Each row below holds a small network's activations on one record, seen along a few directions.
Records have a field called V. Each example row is followed by its value.
The largest differences between rows may come from other fields.
In the rows, zero is written as 500.
Strong random noise was added to every row along 11 fixed directions; ignore it. To show where, here is one row again and again, with new noise each time:
[591 599 303 635 428 327 258 388 716 410 567 433 473 302 575 542 578 431
 351 418 426 332 579 464 647 552 544 319 638]
[519 489 375 390 745 490 535 470 288 479 753 381 601 604 350 465 535 496
 529 533 211 243 753 634 386 714 500 796 299]
[498 504 755 331 498 632 371 462 384 270 608 516 661 648 332 513 509 471
 340 535 570 569 610 558 559 421 667 535 478]
[406 470 645 516 458 569 293 187 503 416 559 514 528 631 615 493 556 440
 372 609 420 555 399 668 660 640 644 657 535]
[316 530 659 301 485 601 312 590 708 371 632 387 656 497 273 526 341 392
 520 605 574 229 727 508 454 429 383 629 699]
[711 551 535 413 227 507 623 644 752 436 585 264 423 205 686 364 503 403
 421 702 874 443 498 478 516 373 410 335 542]
[488 530 677 144 318 473 398 494 322 314 609 561 589 478 484 390 491 482
 411 457 746 543 541 299 413 602 567 527 325]
[398 430 381 580 563 603 675 579 364 653 523 453 395 608 239 506 392 541
 684 302 445 617 493 383 169 452 500 434 374]
[197 488 631 413 339 800 308 438 514 341 433 624 262 716 405 631 218 338
 596 360 598 593 288 507 406 567 692 559 446]
[512 501 525 368 610 488 562 545 419 556 623 399 675 533 365 451 514 511
 517 628 447 332 715 549 441 516 393 663 480]
[215 425 541 565 639 414 382 410 619 840 474 687 553 656 563 535 416 474
 662 517 194 437 498 371 491 718 322 849 715]
[541 595 383 677 601 777 598 422 466 447 398 292 441 569 361 608 422 393
 551 615 506 465 533 841 495 311 581 408 359]
[767 702 557 351 489 368 359 505 358 419 317 781 609 522 726 636 593 413
 266 623 535 423 589 559 947 563 627 517 450]

[658 731 589 364 682 463 311 569 470 228 522 711 679 405 691 486 489 358
 411 451 483 555 743 258 601 554 598 548 197] -> v3
[335 398 749 577 578 695 526 584 699 555 535 540 433 685 618 491 382 433
 563 629 437 605 393 570 552 497 484 726 652] -> v3
[181 421 634 581 586 677 577 623 579 590 448 483 502 623 219 476 296 533
 776 326 618 737 509 276 119 281 371 452 562] -> v1
[434 394 398 782 448 572 652 290 618 829 355 537 227 554 846 468 504 503
 611 627 380 696  96 653 547 606 473 583 513] -> v4
[862 491 558 361 347 509 734 884 503 413 499 664 251 484 816 560 500 451
 375 569 667 552 395 525 709 469 650 487 435] -> v2
[490 470 486 832 772 435 554 237 438 730 413 570 623 624 648 444 692 568
 532 488 225 834 449 474 514 515 491 573 487] -> v1
[475 448 615 221 435 493 545 306  83 546 522 641 656 584 484 341 565 605
 480 452 565 732 420 338 385 665 561 624 205] -> v6
[374 476 699 450 524 712 395 346 506 394 516 498 607 604 416 490 442 440
 464 520 461 615 501 555 494 405 606 610 498] -> v7
[782 635 347 368 361 471 442 809 577 210 550 525 320 281 491 627 393 366
 373 328 614 280 560 423 564 503 624 299 434] -> v5
[928 467 512 423 535 529 727 944 464 391 653 477 359 535 469 574 571 479
 362 579 491 382 619 700 655 404 673 481 540] -> v8
[463 556 628 605 479 513 366 255 336 305 350 549 582 635 594 629 635 503
 348 695 618 601 448 877 800 453 693 397 448] -> v5
[630 366 518 519 506 411 732 805 434 646 646 570 399 569 454 519 539 600
 500 399 417 559 489 418 417 496 539 485 617] -> v5
[401 720 404 654 734 604 415 614 577 275 374 453 631 315 347 548 364 371
 677 266 637 610 781 190 213 144 421 191 260] -> v2
[474 532 335 691 917 618 554 477 492 558 524 482 485 622 482 559 404 365
 632 446  46 414 667 581 426 580 520 752 296] -> v7
[697 563 239 717 496 323 623 628 423 705 273 747 279 499 684 650 550 512
 497 352 425 621 407 393 680 537 590 287 462] -> v6
[336 451 494 749 753 579 266 358 761 456 629 360 665 590 259 597 470 466
 529 502 153 379 695 673 514 418 485 578 765] -> v8
[453 447 647 382 424 564 484 556 441 345 655 442 530 528 308 452 510 527
 437 427 690 578 544 428 400 410 569 408 513] -> v6
[201 439 542 637 260 573 412  92 786 752 361 449 396 369 802 366 435 475
 636 600 546 666  96 406 411 605 320 606 612] -> v4
[477 544 596 256 689 580 437 615 246 440 478 678 696 590 247 499 387 516
 537 267 411 586 702 183 327 430 537 602 319] -> v7
[717 488 398 643 539 589 517 491 416 318 601 442 372 578 482 544 613 517
 327 386 388 592 445 647 600 425 769 314 408] -> v4
[397 449 390 638 493 565 608 313 535 557 559 248 430 384 458 333 511 536
 632 438 537 592 393 488 206 509 413 495 371] -> v1
[476 562 433 632 439 506 446 686 809 487 431 593 295 398 612 614 358 344
 548 410 570 501 417 374 492 391 475 362 632] -> v2
[474 369 449 576 594 429 507 629 474 625 577 641 433 651 372 586 504 588
 517 331 253 556 479 488 493 549 559 532 637] -> v8
[701 381 677 325 323 676 609 655 556 318 784 267 475 495 394 398 558 560
 317 626 674 492 502 657 527 367 596 443 602] -> v3

Here are new rows. What is V for each?
[559 462 431 646 718 351 653 469 553 757 546 405 684 409 600 306 626 579
 595 510 337 621 625 305 341 493 268 562 495] -> v1
[518 493 629 394 365 365 280 609 664 376 639 591 537 476 469 530 542 534
 292 391 461 425 545 346 674 535 582 430 801] -> v3
[382 464 450 644 539 501 399 217 574 496 599 388 442 436 692 386 553 454
 562 461 341 593 366 494 413 690 494 655 371] -> v8
[305 554 371 507 683 277 265 255 504 560 503 585 609 473 665 489 520 465
 607 492 206 272 611 426 495 801 403 774 417] -> v2
[702 513 449 538 504 405 643 773 786 517 661 468 286 257 905 380 517 399
 515 522 513 467 497 293 475 653 432 603 408] -> v3
[536 526 541 465 582 582 579 590 525 588 486 450 597 498 318 525 451 532
 547 583 503 411 609 519 475 389 389 548 566] -> v3
[109 509 653 290 472 824 209 391 365 236 442 585 424 799 176 650 217 431
 592 357 493 424 427 584 336 557 688 637 439] -> v4
[417 363 842 464 271 693 570 490 636 453 482 482 320 615 793 451 424 412
 462 777 779 680 155 738 619 518 583 604 581] -> v5
